These are the activations of a small neural network, seen along a few directions. Each row is one input.
Each table varies a few parts of the input and shows all the possible inputs, shuffled.
Descriptions start from the smaller parts, as in this example, which fits no table here: line(4) and (point or ring(9) or (values(2) and ring(5))).
Shared parts are said once, and a part with two or three values counts as separate values.

A family of inputs:
row 1: [ 26 -12  -3 -14  38  -7  -6  18  56 -21  44  16  21]
row 2: [-20 -15   6   7 -21 -38 -21   2 -29  27 -53 -36  -3]
row 3: [-36  12  49  29  24 -36  -1  15  15 -21 -53 -11  29]
row 4: [ 35  16  65 -22  15 -45  36 -40  -5  18 -18  21   4]
row 5: [ -5  16  25  23  34 -39  10 -71 -13 -17 -14  38  -5]
row 6: [-40  -9  -1 -10  21 -17  -5 -55 -58  12 -15 -12 -46]
row 7: [ 19 -17 -30  19 -24  13 -19  48   9  17  37 -28  -4]
row 8: [-19  -4  31  29 -52 -43 -30  -8   2 -18 -34 -24   8]
row 9: [  6 -19  -3  21 -46   7 -39  39  22 -10  46  -5  19]
row 10: [ -7 -21 -18   7  27  44 -27 -21  11 -10  62  13 -18]
row 11: [ -2 -32 -29  -4   3  46  -7  52 -13  -1  30  10 -50]
row 12: [-32 -14   0   6  14  -2   9   1 -56 -21 -54 -15 -55]
row 13: [ 21   3 -11 -22 -12 -26  21  20 -56   9 -63 -51 -32]
row 14: [ -3  -9  -1  11  28  13 -25  66  45   5  24   4  44]
row 15: [ 30  -3   2  20  39  23   3 -28  28   5  54  49   5]
row 16: [ 59   6 -40 -11 -19  21  -1  68 -18   8  23 -30 -27]
row 17: [ -3 -18 -28   1  15  44   0  -4   2  24  63   5 -59]
row 18: [ -5  12  21  -1  41 -48   7 -21  26 -31 -44  11  14]
row 19: [ -4  55 -59 -27 -73  68  42  19  22   6   6   6 104]
row 20: [-50  -2  19  -3  29  -1 -24 -74 -16  -1 -25  12 -39]
row 21: [-37  64 -24 -36 -99  15  63 -38   7  13 -64  -8  67]
row 22: [ 65  -7  27 -23  19   8  13  12  19   6  47  34  24]
Changing only one part turns row 17 into row 6. The same change can be made to row 10. Which row results? -> row 20
What do these inputs look like to the network? -> values(2) and (point or ring(10))
Which other rows does row 8 become when the values(2) part takes its other values? List them by row number. -> row 9

A family of inputs:
row 23: [ 25 -24 -45  12 -22  44  -4  68   4   4  48 -23 -11]
row 24: [ -54   15   -6  -28   12   -1   19 -105  -69    8  -58    0  -55]
row 25: [ -4  42   8   2 -43   6  17   1  55  -4  11  16  92]
row 26: [  3   1  -8   4 -37 -17   4  44   0  -2 -62 -42  19]
row 27: [  6 -24 -29  12 -25   8 -21  69  -9  -8 -12 -46 -11]
row 28: [ -4 -39  12  27  46 -34 -44  15 -23   8  -9 -23 -58]
row 29: [-13 -20  40  14  37 -48 -14 -15 -15 -19 -48  -9 -34]
row 30: [ 36   1 -47 -17 -19  83  12  31  30  20  89  16  29]
row 31: [-15  26  57  10  30 -34   4 -43  42 -21  15  52  50]
row 32: [ 22 -40   6  17  45  -7 -40   6 -20  15  53   1 -60]
row 33: [ -3  15  54   3  34 -55  16 -30  18 -21 -30  36   8]
row 34: [ 34 -11  -2 -13  61  37 -15 -13  11  13 101  47 -21]
row 35: [-39  21 -45 -33 -75  39  37 -41 -57  14 -56 -19  -5]
row 36: [  5  36   6 -10 -43 -21  29  12  34  -7 -41  -5  57]
Changing only one part turns row 24 into row 35. The same change can be made to row 28. Which row results? -> row 27
What do these inputs look like to the network? -> values(2) and (point or line(6))
Which other rows does row 31 become when the values(2) part takes its other values? List them by row number. -> row 25
Which other rows does row 36 become when the values(2) part takes its other values? List them by row number. -> row 33

A family of inputs:
row 37: [ 15  -8 -23   7 -26  29  -3  57  19  11  27 -19  21]
row 38: [ 13   0 -36  -9 -36  43  13  24   6  15  32  -8  13]
row 39: [ -1 -24   7  19  26  -8 -24   5  -3  -5  18   2 -33]
row 40: [ 10  -8  16   6  35  -3 -15   6  22  -8  40  18  10]
row 41: [  9 -12 -21  -8  -8  19  -5   6 -28  10   6 -13 -32]
row 42: [-30  15  26 -11   5 -52  21 -28 -31  -4 -96  -7 -23]
row 43: [  8   6  10  -4  30  14  -5 -19  14  -2  36  31   3]
row 44: [-63  37   5  -9 -21 -40  18 -57 -14  -3 -94 -17  23]
row 45: [ -8 -15   3   3  26  13  -3 -21 -16   1  15   6 -32]
row 46: [ 15 -22 -15   7   0   7 -28  32 -11   1   5 -23 -34]
row 47: [-17  20  45  -1  -9 -70  15 -56 -26  -8 -87  -6  13]
row 48: [ 17   9 -12  -8 -17  34  19  15  28  -2  49  22  41]
row 49: [30  3 -5  8 -6 13 -4 37 40 -7 50 14 31]
What do these inputs look like to the network? -> values(3) or (values(2) and ring(5))
Which other rows does row 40 become when the values(2) part takes its other values? List them by row number. -> row 43
